Each row below holds a small network's activations on one input, seen along a few directions.
In each table, some parts of the input vary, and every possible input appears once, in random order.
Descriptions start from the smaller parts, as in this example, which fits no table here: one of 3 separate values, together with either a single point or one of 9 places along a line or (one of 4 places along a line, together with one of 8 places around a ring).
Shared parts are said once, and a part with two or three values counts as separate values.

Other details of the inputs shift rows strongly along two fixed directions, in all tables alike. That doesn't count.

A family of inputs:
row 1: [  7 -10  19   1  -4  -8 -25  33   4  -7  -5]
row 2: [ -6 -12 -22  22 -20   3  19  18 -47  12 -17]
row 3: [ -4   6  -7  -4   4  11  37 -26 -11  18 -13]
row 4: [ -7   1  -4  19 -12   1  28   8 -39  15 -28]
row 5: [ -6  12 -24  -8  -5  17  34 -51 -11  16   4]
row 6: [-11  -2 -10  18 -12  16  28   8 -32   6 -34]
row 7: [  6   6   1 -14  23   4  -9 -22  25   0  11]
row 8: [ -5  -8  -8  17 -13  -5 -21  30 -12 -12   6]
row 9: [  3 -18  -8  27  -9   3 -27  24 -10 -12  -4]
row 10: [-13   2   1  23 -20   3  30  25 -33   4 -31]
row 11: [  7   1  13 -27  12   0 -16  -4  26  -5  12]
row 12: [  0   0 -20  -1  -4  10  36 -29 -19  15   0]
row 13: [ -3   6 -15 -24 -13   8  43 -32 -20  20   7]
row 14: [  5 -12   9  24   2  -7 -31  34  -3  -6 -12]
row 15: [  5  -1  13  -1   8 -15 -18  15  17  -7   5]
row 16: [  3  -5   9  -4  10 -12 -19  17  18  -9   6]
row 17: [  5 -10  19   6  -8 -12 -29  40  -5  -9  -5]
row 18: [ -4   2  14  16  -3 -10 -25  27   2 -13  -1]
row 19: [  9   6  14 -33  15   1  -8 -23  35   1  19]
row 20: [ -1  17   6 -21  20   4  -6 -26  38  -8  19]
row 21: [  3   8   3  -7  15  10 -10 -29  27  -2   6]
row 22: [  0  -4   8  26  -5  -3 -31  24  -6  -9 -14]
row 23: [ -6  16  -5  -1  -2  16  41 -42  -8  17 -17]
row 24: [ -1  -7 -11  -8 -21   8  41  -4 -31  14  -8]
row 25: [ -3   2   9   3   5  -1 -14  11  16 -11   3]
row 26: [  2  -4 -10  -5  -2 -11 -11   4   1  -3  18]
row 27: [  4  10   5 -29  24  -6  -5 -23  37  -4  21]
row 28: [  8  -3  -5 -13   8  -9  -7 -12  18  -6  25]
row 29: [  5  15  11 -22  18 -14  -4 -28  30   0  21]
row 30: [ -2 -13  -4  21 -12  -4 -19  33  -8 -16   4]
Description of these inputs: one of 5 places along a line, together with either one of 2 separate values or one of 4 places along a line.
Changing only the place on the line of 5 turns row 21 into row 3. The same change can be made to row 5. Which row results?
> row 2

A family of inputs:
row 31: [  8  -3  -9 -21  16  -2 -24 -15  32 -12  36]
row 32: [ -8  -2  15  14 -12  -7 -13  40  -8 -14 -13]
row 33: [ -2  10   1 -12  10   9  38 -30  -7  23 -17]
row 34: [ 18  -6  15 -22  20 -10 -29  -7  36  -3  18]
row 35: [  4  -1 -17 -21   6   9  14 -38  13   5  18]
row 36: [ -1  -8  -3  19 -16 -16 -21  34 -20  -4   1]
row 37: [-16  -4 -17  20 -18   0  31  20 -37   0 -19]
row 38: [  3 -13   4  21   3   4 -38  30   5 -12  -4]
row 39: [ -2   8  -1 -24  -9  16  42 -32  -6  15  -9]
row 40: [  9 -17   1  12  -9 -15 -42  36  -7 -12  14]
row 41: [  1   9 -10   0   1   8  14 -37 -10  16   2]
row 42: [ -2  -9  10   9  -5 -17  -4  48 -17   0 -16]
row 43: [  6   5  -6  -1  23   0 -31 -20  37 -14  21]
row 44: [ -5  19   6 -28   3   2  20 -26  16   5   9]
row 45: [  2  -7  19  10   6 -21 -27  40   6 -12  -4]
row 46: [ 10  -1   5 -18  13  -1 -28  -5  34 -12  32]
row 47: [  6 -18   5  14  -3   4 -36  32   2 -12   0]
row 48: [ -3  14  -6   2  -2  -3  18 -30  -6   9   5]
row 49: [ -7  -6   2   3 -21   6  21  30 -31   1 -22]
row 50: [ 11   7  18  -9  28 -10 -28 -13  39  -5  10]
row 51: [  1  -6   5  21  -8 -19 -36  29  -4 -14   9]
row 52: [ -6 -16 -19  17 -15  11  14  18 -35   5 -20]
row 53: [  8   6   6 -25  16   4  14 -32  14  15   2]
row 54: [ -3  -2  18  15  -3  -7 -33  36   9 -19  -8]
row 55: [ -8   8 -18 -12   0   2  29 -22  -3   7   9]
row 56: [-10  12 -17  -2   2   7  36 -30  -6   7  -1]
row 57: [-11 -10 -21  24 -12  14  24  13 -39   9 -28]
row 58: [  9   4  -9 -19   0   1  10 -44   6  12  20]
row 59: [ -9  13  -2  -6  -2   3  30 -19   1   3   4]
row 60: [ -3  -8  10  17  -7   7 -20  33 -10  -7 -22]
row 61: [ -9  14  -9 -15  -5   7  46 -26  -7  14   2]
row 62: [-10   0   4  19 -15   8  15  23 -24   0 -33]
row 63: [ 16  -1   3  -9  12  -4 -43 -24  27  -3  30]
row 64: [ -8  -6   0   9 -22  16  28  18 -38  10 -35]
row 65: [  3  -7  19  15   8 -18 -30  37   8 -11  -9]
row 66: [  2   0  -8 -15  -4  13  28 -27   0  10   4]
row 67: [ -2  15 -11   4  -3   5  28 -38 -13  15  -3]
row 68: [-10  -2  -8  27 -15  11  28  17 -33   5 -30]
row 69: [ 14   1  15 -28  22 -13 -21  -6  34  -3  23]
row 70: [  3   9  10  -5  18  -3 -26 -14  40 -14  24]
Changing only one part turns row 55 into row 44. The same change can be made to row 57. Which row results?
> row 60
What is each input in this table made of?
> one of 5 places along a line, together with one of 8 places around a ring
Start at row 63 and move only the place on the ring of 8, one step at a time. The first step leads to row 58. Which rows follow, in order?
> row 40, row 36, row 51, row 48, row 67, row 41
Which other rows does row 69 become when the place on the ring of 8 takes its other values? List them by row number.
> row 33, row 34, row 42, row 45, row 50, row 53, row 65
